A small network was shown many inputs. Here are its activations along a few directions, one row for each input.
Each table varies a few parts of the input and shows all the possible inputs, shuffled.
Descriptions start from the smaller parts, as in this example, which fits no table here: one of 5 places around a ring, together with either a single point or (one of 2 separate values, together with one of 4 places along a line) or one of 9 places around a ring.
Shared parts are said once, and a part with two or three values counts as separate values.
In the rows, 128 means zero.

A family of inputs:
R1: [125 107 134 131 134 106 146 120 139 109 130 138]
R2: [142 141 108 103 135 218 101 148 129 147 111 102]
R3: [123 112 158 120 135  94 162 116 176 132 135 130]
R4: [133 102  81 129 129 126 119 134  97 109 113 154]
R5: [120 175 177 127 123 152 114 137 150 142 136  83]
R6: [123 115 130 144 126  95 135 122 126 107 129 143]
R7: [126 115 112 140 122 104 127 123 109 104 122 152]
R8: [128 107 150 123 134 101 155 117 166 121 135 131]
R9: [132 105  96 132 128 120 132 128 108 111 121 149]
R10: [121 176 114 140 110 166  73 149  78 140 123 105]
R11: [126 111 148 129 130  99 151 124 153 111 133 137]
R12: [139 169 128 118 130 154 120 119 105 203 149 112]
Describe the family of inputs behind these rows.
> either one of 4 separate values or one of 8 places along a line

A family of inputs:
R13: [116 192  97 136 111 192  49 169  55 151 118  81]
R14: [126 103 103 138 124  62 143 117 113 135 127 173]
R15: [131 214 178 118 106 164  97 139 132 184 136  97]
R16: [126  92 139 105 147 109 167 118 178 146 137 125]
R17: [113 113 177 156 129  57 164 111 155  82 147 130]
R18: [115 122 152 130 132  69 157 111 147 153 152 126]
R19: [117  98 159 160 123  51 153 113 139  57 136 156]
R20: [124  93 165 120 147 106 175 118 192 113 139 114]
R21: [124  95 104 145 115  54 144 115 108  96 119 183]
R22: [128 166  85 113 123 231  59 175  85 142 104  79]
R23: [158 167 118 112 142 230 110 118 100 180 133 105]
R24: [129  64 112 132 133  92 160 121 151  53 107 177]
R25: [117  93 126 158 118  52 148 115 119  61 122 179]
R26: [145 193 130 135 129 191  99 112  70 188 148 107]
R27: [107 206 123 132 102 183  43 160  97 167 110  79]
R28: [142 180  98 142 124 200  82 136  38 166 148 101]
R29: [129  68 145 134 140  91 165 119 170  49 120 155]
R30: [113 122 178 145 131  66 164 111 161 120 155 116]
R31: [135  87 108 102 142 105 159 120 161 149 127 145]
R32: [137  74  91 113 138 101 154 123 144 126 113 171]
R33: [136  65  91 120 130  94 155 121 140  88 104 181]
R34: [123 117 121 128 128  65 148 113 130 157 142 146]
R35: [119 180 110 110 114 222  54 167 127 159  96  77]
R36: [143 187 167  95 120 205 108 146 163 176 121  95]
R37: [154 153  87 119 136 239  93 143  69 157 134  99]
R38: [124  84 163 130 145  98 175 117 186  73 131 129]
Changing only one part turns R21 into R33. The same change can be made to R18. Which row results?
> R16
Describe the family of inputs behind these rows.
> one of 2 separate values, together with either one of 5 places around a ring or one of 8 places around a ring
Change only the choice among 2 separate values in R32. List by row number the other rows that result.
> R14

A family of inputs:
R39: [ 99  84 163 160 122  41 156 133 163  37 133 136]
R40: [134 160 135  97 127 193 108 154 162 170 113  78]
R41: [126 167  98 160 117 157  95 128  50 144 133 123]
R42: [105  70 113 142 118  37 138 127 155  47  90 178]
R43: [145 141  87 132 122 189  93 135  55 122 124 125]
R44: [139 105 216 140 147  88 207  85 194  86 160 136]
R45: [129 192 128 148 111 127  87 126  73 165 149 115]
R46: [141 132 111 105 136 224  95 147 145 144 112 100]
R47: [136  53 122 121 160  50 206  85 158 137 154 164]
R48: [111 185 155 103 118 160 105 141 154 189 129  84]
R49: [118 190 158 133 115 131  92 139 107 188 140 101]
R50: [136  52  90 116 129  48 181 115 153 115 117 206]
R51: [145 133  88 110 144 220 102 151  96 120 109 117]
Describe the family of inputs behind these rows.
> either one of 5 places around a ring or one of 8 places around a ring
What sort of input is R46?
> one of 8 places around a ring
